A small network was shown many inputs. Here are its activations along a few directions, one row for each input.
In each table, some parts of the input vary, and every possible input appears once, in random order.
A made-up example of a description, with smaller parts first: one of 8 places around a ring, together with either a single point or (one of 2 separate values, together with one of 4 places along a line) or one of 11 places along a line.
Shared parts are said once, and a part with two or three values counts as separate values.

Other details of the inputs shift rows strongly along two fixed directions, in all tables alike. That doesn't count.

A family of inputs:
R1: 1 -1 3 4 9 -7 4 13 -12 3 -6 -6 4 4 12
R2: 5 -9 -8 -6 4 -12 8 11 -17 0 -5 4 2 8 1
R3: 11 -15 -2 -1 -9 -8 6 10 -12 -6 -7 3 10 5 10
R4: 13 -12 2 -7 -13 -8 12 6 -5 1 -10 2 4 9 10
R5: 5 4 0 3 7 -11 4 10 -7 3 -8 -9 1 8 11
R6: 1 3 2 -1 4 -6 12 10 -1 3 -3 -7 2 12 14
R7: -6 29 13 27 -2 15 31 -28 10 -28 5 12 -12 -34 -31
R8: -2 2 2 4 6 -9 7 10 -4 1 -4 -6 4 11 14
R9: -11 -1 -8 -7 0 17 -48 -13 13 12 11 -3 0 -1 -10
R10: 0 -2 5 3 10 -7 7 9 -9 2 -3 -8 9 5 12
R11: 1 1 2 4 7 -10 6 9 -7 4 -5 -6 1 6 14
R12: 6 -12 -7 -9 3 -11 11 14 -14 0 -4 3 1 5 0
R13: 8 6 0 -2 5 -7 9 10 -3 5 -6 -10 -1 9 11
R14: 5 -5 -7 -7 2 -16 10 7 -13 3 -5 6 0 9 2
R15: 14 -14 3 -8 -10 -4 11 9 -4 -2 -11 2 4 4 9
R16: 9 -12 0 -3 -12 -12 8 6 -9 -3 -10 4 7 8 12
R17: -18 -3 -5 -7 -1 15 -40 -22 21 13 17 -2 1 0 -5
R18: 9 4 3 -4 6 -5 7 15 -4 3 -7 -9 0 4 10
R19: -12 -12 -16 -27 -10 17 -52 -25 22 22 21 11 -8 5 -19
R20: -12 -16 -15 -29 -9 20 -51 -20 20 18 20 9 -9 1 -19
R21: -17 -5 -5 -8 -3 19 -42 -10 20 11 17 0 1 -1 -10
R22: 6 1 2 1 7 -7 4 17 -8 3 -6 -9 3 3 7
R23: -14 -3 -6 -16 -4 23 -47 -15 23 19 17 0 -5 -3 -5
R24: 2 2 5 -3 5 -4 10 14 -2 2 -4 -6 3 8 13
R25: 1 2 3 -2 6 -6 14 7 -1 6 -3 -9 4 9 15
R26: -1 0 3 4 8 -7 5 13 -9 -1 -5 -6 7 9 11
R27: -5 35 10 34 -5 14 30 -33 10 -28 4 15 -20 -34 -32
R28: 1 -4 5 1 9 -7 10 13 -5 3 -1 -8 8 3 11
R29: 6 7 6 25 -16 11 25 -20 2 -34 -2 20 -7 -29 -30
R30: -7 31 12 38 -4 15 27 -28 5 -33 5 16 -17 -42 -39
Each input here is: one of 5 places around a ring, together with either one of 2 separate values or one of 4 places along a line.
Changing only the place on the ring of 5 turns R3 into R4. The same change can be made to R2. Which row results?
Answer: R19
List by row number the other rows that have the place on the ring of 5 in common with R7.
Answer: R15, R18, R20, R23, R24
Which other rows does R12 become when the choice among 2 separate values takes its other values? List them by row number.
Answer: R29
Which other rows does R26 become when the place on the line of 4 takes its other values? List them by row number.
Answer: R1, R9, R10
